These are the activations of a small neural network, seen along a few directions. Each row is one input.
In each table, some parts of the input vary, and every possible input appears once, in random order.
Descriptions start from the smaller parts, as in this example, which fits no table here: one of 5 places around a ring, together with either a single point or one of 11 places around a ring or (one of 3 separate values, together with one of 4 places along a line).
Shared parts are said once, and a part with two or three values counts as separate values.

Other details of the inputs shift rows strongly along two fixed directions, in all tables alike. That doesn't count.
These rows show it; all are for the same input, with only those details redrawn:
173, 264, -279, 512, 75, 150, 474, -188, 433, -618, 609
-276, 468, 488, -278, 699, -182, 378, 23, -80, -267, -51
-120, -297, 219, -610, -175, 54, -396, 107, -424, 69, -471
-121, -294, 220, -610, -175, 54, -396, 107, -424, 68, -472
-277, 471, 489, -277, 699, -184, 379, 22, -79, -269, -53

Rows:
row 1: 222, 275, -132, 511, -44, -29, 549, -117, 893, -59, 672
row 2: 273, 361, -497, 942, 322, 0, 354, -255, 290, -98, 480
row 3: 28, 298, -404, 695, -23, 32, 797, -136, 463, 66, 610
row 4: 102, -250, 312, -159, 30, -220, -650, 213, -421, 555, -499
row 5: -121, -294, 220, -610, -175, 54, -396, 107, -424, 68, -472
row 6: -138, 619, 548, -357, 608, -385, 252, 143, 2, -117, 138
row 7: 306, -565, -370, 348, -948, 133, -139, 123, 244, 385, 267
row 8: -187, 552, 539, -155, 607, -454, 371, 308, -262, -42, 192
row 9: -166, -160, -1, -531, -206, -89, -279, 211, -767, 347, -316
row 10: 221, -489, -747, 550, -490, 309, -563, -230, 84, 70, -82
row 11: -11, -552, -665, 296, -829, 372, -127, -85, 259, 243, 45
row 12: 224, -638, -442, 212, -828, 406, -121, -124, 437, 143, -6
row 13: 308, 211, -270, 850, 356, 112, 242, -375, 632, -388, 322
row 14: -11, 584, 591, -34, 912, -407, 15, -38, 188, 133, -142
row 15: 83, -440, -745, 204, -764, 346, -329, -52, -114, -161, 220
Changing only one part turns row 15 into row 9. The same change can be made to row 11. Which row results?
> row 3
Describe the family of inputs behind these rows.
> one of 3 separate values, together with one of 5 places around a ring
Which other rows does row 2 become when the place on the ring of 5 takes its other values? List them by row number.
> row 4, row 10, row 13, row 14

Rows:
row 16: -17, -156, -617, 550, -538, 0, -13, 92, 563, 377, 200
row 17: -16, -353, 113, -228, -342, -32, -367, 215, -153, 893, -150
row 18: 204, -244, -11, -360, -268, -23, -525, 208, -575, -20, -316
row 19: -261, -421, 81, -462, -488, 240, -92, 37, -456, 184, -272
row 20: -29, 288, 684, -317, 492, -240, 4, 250, -160, -224, -218
row 21: -83, -572, 45, -455, -195, 266, -308, 73, -254, -107, -494
row 22: 374, -18, -363, 252, -417, 123, -494, -205, 205, -420, 392
row 23: -570, 298, 389, -511, 304, -38, 448, 77, -239, 83, -133
row 24: 34, 364, 411, -71, 710, -166, 61, -119, -47, 319, -606
row 25: -96, 333, 391, -31, 817, -240, -179, 83, -193, 457, -172
row 26: -225, 414, 688, -514, 229, -304, 143, 194, -8, 39, -39
row 27: 0, -216, -569, -36, -549, 377, 152, -39, 491, -202, 310
row 28: 373, -421, -240, 282, -364, 276, -126, -50, 381, -476, 196
row 29: -67, 472, 552, -359, 552, -245, -220, 70, -171, -231, -201
row 30: -156, 505, -192, 331, 519, 174, 457, -226, 93, -568, 326
row 31: -222, -162, -242, -602, -526, 14, -159, 310, -472, 295, -182
row 32: 108, 588, -140, 336, 369, -139, 677, -162, 718, 235, 231
row 33: 179, -393, -465, 841, -320, 50, -133, 7, 316, 85, 34
row 34: 283, -147, -418, 139, -678, -4, 102, 27, 96, -122, 538
row 35: 34, 603, -145, 74, 229, -265, 645, 155, 300, -257, 650
row 36: 192, 556, -158, 530, 650, -159, 270, -521, 462, -23, 179
row 37: 278, -430, 51, -119, -137, 31, -372, -50, -157, 496, -718
row 38: -125, 481, -108, 378, 477, 251, 550, -107, 87, -575, 275
row 39: -228, 523, -231, 282, 521, 114, 395, -324, 90, -536, 424
row 40: 137, -212, -595, 795, -258, 41, -364, -174, 308, 79, 50
row 41: 13, 533, -86, 422, 428, -134, 540, 157, 566, 370, 614
row 42: 443, -95, -558, 285, -365, 58, -274, -92, -74, -387, 365
row 43: 413, -377, -278, 662, -348, 184, -43, 42, 219, 321, 386
row 44: 153, -264, -555, 205, -281, 422, -181, -293, 237, -494, 159
row 45: 245, -258, -558, 388, -453, 221, 86, 53, -211, -375, 290
row 46: -28, -507, 335, -529, -453, 60, -321, 34, -68, 113, -260
row 47: -207, -533, 156, -565, -426, 208, -160, -29, -201, 103, -312
row 48: 203, 459, 21, 719, 658, -11, 290, 16, 306, 64, 418
row 49: -14, 185, 553, -102, 572, -254, 301, -95, -19, 419, -508
row 50: -160, 262, 560, -440, 316, -417, 314, 160, -386, 44, 34
row 51: 157, -424, 134, -391, -401, -111, -283, 232, -545, 80, -216
row 52: -319, 228, 414, -300, 399, -224, 404, 193, -575, -69, -141
row 53: 61, -364, 96, -459, -160, 110, -702, -46, -129, -105, -424
row 54: -394, 283, 430, -388, 290, -263, 443, 127, -533, 56, -27
row 55: 371, -78, -601, 237, -366, 0, -338, -189, -78, -356, 465
row 56: -308, 549, -209, 89, 249, 127, 790, 25, 346, -273, 478
row 57: -191, 64, 731, -408, 483, -169, 189, 93, 12, -167, -238
row 58: 240, -249, -80, -161, -75, 23, -598, -232, -165, 486, -698
row 59: -335, 211, 647, -579, 338, -218, 218, 75, 151, 12, -123
row 60: 467, -360, -370, 688, -231, 201, -158, 81, 204, 237, 316
row 61: -329, 215, 405, -413, 644, 74, 117, 5, -151, -279, -392
row 62: -375, 35, 548, -445, 508, -17, 353, 30, -120, -177, -292
row 63: -546, 252, 438, -40, 398, -456, 216, 141, 80, 584, -298
row 64: -2, -310, -414, 60, -594, 358, 185, -171, 408, -227, 337
row 65: -171, 351, 352, -79, 820, -300, -245, -15, -193, 493, -74
row 66: 18, -121, 119, -643, -555, -15, -445, 332, -44, 221, -197
row 67: 83, -303, 379, -464, -564, -26, -396, 152, -227, 140, -175
row 68: 113, 391, 151, 306, 516, 64, 314, -115, 477, -645, 287
row 69: 136, -334, -495, 347, -402, 458, 107, -43, -12, -403, 178
row 70: -234, -475, 129, 3, -399, -176, -332, 98, -149, 684, -443
row 71: 228, 376, 10, 362, 438, -217, 527, 84, 57, -543, 484
row 72: 237, -98, -606, 390, -439, 294, -46, -9, -230, -387, 253
row 73: 427, -258, -314, 480, -512, 133, 140, -339, 404, 316, 110
row 74: -189, -478, 64, -375, -379, 282, -133, 103, -494, 60, -387
row 75: -48, 585, -255, 369, 474, -68, 438, -129, -106, -538, 439
row 76: 435, -234, -104, 325, -597, 171, -87, 33, 239, -363, 352
row 77: -220, -321, -151, 28, -104, -186, -787, -81, -206, 503, -505
row 78: -130, 252, 64, 847, 434, -251, 564, -33, 453, 7, 240
row 79: 206, -183, 223, -346, -322, 101, -681, 193, -295, -81, -387
row 80: -120, 604, -297, 322, 474, -127, 376, -227, -108, -507, 540
row 81: -331, 303, 488, -673, 379, -197, 183, 208, 235, 36, -146
row 82: -250, 282, 468, -474, 668, -218, -212, -150, -13, -232, -192
row 83: 79, -247, -592, 153, -279, 362, -247, -390, 233, -462, 253
row 84: 79, -298, 59, -315, -403, -39, -232, -104, -1, 761, -535
row 85: 50, -124, -552, 196, -707, 152, 232, -7, -49, -113, 483
row 86: 56, -442, 218, -143, -310, -20, -355, 166, -257, 830, -154
row 87: -114, -361, -29, 123, -150, -46, -622, 138, -215, 461, -654
Describe the family of inputs behind these rows.
> one of 8 places along a line, together with either one of 3 separate values or one of 6 places around a ring
Changing only the place on the line of 8 turns row 72 into row 45. The same change can be made to row 38. Which row results?
> row 69
Changing only the place on the line of 8 turns row 65 into row 60. The same change can be made to row 77. Which row results?
> row 33
Which other rows does row 85 become when the place on the ring of 6 takes its other values? List them by row number.
> row 23, row 26, row 34, row 59, row 64
Which other rows does row 25 become when the choice among 3 separate values takes its other values? List them by row number.
> row 40, row 58
Which other rows does row 87 become when the choice among 3 separate values takes its other values? List them by row number.
> row 24, row 48

Rows:
row 88: -187, -99, -6, -244, -186, -5, -44, 55, -39, 155, -155
row 89: 231, 299, -171, 616, 223, -58, 187, -78, 393, -212, 506
row 90: 17, -39, 29, -186, -200, -117, -49, 162, -242, 275, 3
row 91: -22, -230, -28, -483, -116, 140, -547, 38, -640, -403, -309
row 92: -45, 133, 314, -52, 455, -34, 103, -51, 8, -76, -228
row 93: -231, 219, 230, -326, 249, -32, 263, 4, 95, -15, -75
row 94: -189, 100, 328, -149, 229, -75, 323, 35, 5, 1, -48
row 95: -117, 404, 272, 52, 377, -233, 391, 139, 153, -2, 299
row 96: 177, 250, -280, 708, 252, 17, 388, -162, 198, -182, 385
row 97: 190, -220, -417, 247, -330, 215, -248, -222, 230, -90, 87
row 98: 78, -237, -379, 91, -532, 223, -12, -115, 250, -53, 217
row 99: -92, -252, -15, -270, -136, 7, -490, -5, -208, 248, -472
row 100: 65, 234, 317, -120, 398, -129, -18, -10, 64, -72, -92
row 101: 26, -12, -118, 330, -125, 58, 355, -13, 237, -143, 254
row 102: 350, -102, -389, 383, -300, 43, -217, -56, 6, 54, 218
row 103: -91, 319, 232, 275, 583, -153, 314, -63, 117, -140, -9
row 104: 283, -191, -207, 70, -501, 166, -11, 1, 264, -121, 275
row 105: 99, -290, -286, 297, -433, 180, 60, 45, 131, 34, 219
row 106: -115, 223, 313, -162, 185, -228, 203, 141, 22, 46, 40
row 107: -101, -25, 259, -216, 72, 35, 217, 58, 2, -7, -130
row 108: -137, -241, 16, -642, -327, 155, -316, 145, -630, -366, -187
row 109: -158, -42, -112, -215, -167, -17, -2, 63, -216, 287, -92
row 110: -4, -284, 200, -481, -363, -36, -307, 141, -195, 246, -222
row 111: -97, 107, -65, -45, 196, -77, -121, -46, -210, 219, -191
row 112: 1, -61, -366, 246, -305, 136, 114, -24, 262, 0, 323
row 113: 75, 37, 218, -124, 150, -116, -215, -16, -32, 44, -126
row 114: -67, 104, 102, -168, 273, 17, -85, -103, 56, -23, -224
row 115: -117, 135, 237, 108, 453, -111, 55, 32, -67, 81, -144
row 116: -195, 181, 203, -59, 266, -144, 371, 106, -208, 167, -31
row 117: 10, -163, 138, -46, 72, 26, -175, -59, -97, 56, -270
row 118: 232, 119, -131, 404, 33, -53, 0, -76, 263, -167, 250
row 119: 130, -374, -439, 162, -444, 203, -487, -67, 27, 158, -73
Describe the family of inputs behind these rows.
> one of 2 separate values, together with either a single point or (one of 3 separate values, together with one of 5 places along a line)
Changing only the choice among 2 separate values turns row 90 into row 102. The same change can be made to row 98. Which row results?
> row 97
Which other rows does row 100 become when the choice among 3 separate values takes its other values? List them by row number.
> row 92, row 114
Which other rows does row 96 become when the choice among 2 separate values takes its other values? List them by row number.
> row 116

Rows:
row 120: -184, -242, -65, -502, -115, 102, -584, 173, -647, 237, -504
row 121: 81, 339, -455, 549, -131, -17, 452, -184, 636, -387, 854
row 122: 244, -514, -369, 374, -667, 431, 62, -89, 286, -200, 337
row 123: -306, 556, 147, 30, 810, 6, 494, -95, 254, -328, 93
row 124: 360, -337, -533, 538, -591, 219, -158, -3, 1, -398, 266
row 125: -56, -227, 71, -520, -316, -39, -168, 225, -576, 369, -380
row 126: -491, 287, 257, -269, 397, -155, 367, -61, 52, 1, -103
row 127: 427, -213, -489, 188, -800, 205, 12, 1, 322, -62, 441
row 128: 422, -320, -638, 892, -401, 65, -197, -118, 278, 429, 209
row 129: -106, -188, 279, -13, 196, -131, -252, -13, 45, 772, -610
row 130: -98, -228, 60, -671, -173, 48, -673, 182, -336, 234, -433
row 131: 36, 52, 74, -150, 205, -40, -212, -106, -424, -127, -175
row 132: -110, 590, 543, -23, 712, -338, 379, 117, 166, -393, 130
row 133: -246, 544, 397, -140, 614, -149, 804, -5, 196, -105, 57
row 134: 59, -14, 298, -513, 108, -105, -443, -39, -264, -14, -298
row 135: 285, -696, -450, 203, -892, 345, -337, 90, -255, 35, 181
row 136: -185, 449, 410, 151, 684, -133, 565, -27, 252, -485, 32
row 137: -29, -348, 184, -538, -63, 111, -485, -134, -339, 33, -591
row 138: -29, 385, 420, 191, 597, -391, 45, 34, 275, 575, -133
row 139: 293, 188, -187, 632, -88, 114, 503, -55, 581, -450, 904
row 140: -366, -63, 47, -409, -86, -148, -175, 107, -502, 266, -274
Describe the family of inputs behind these rows.
> one of 3 separate values, together with either a single point or one of 6 places around a ring
List by row number the other rows that have the choice among 3 separate values in common with row 125.
> row 120, row 124, row 128, row 131, row 135, row 140
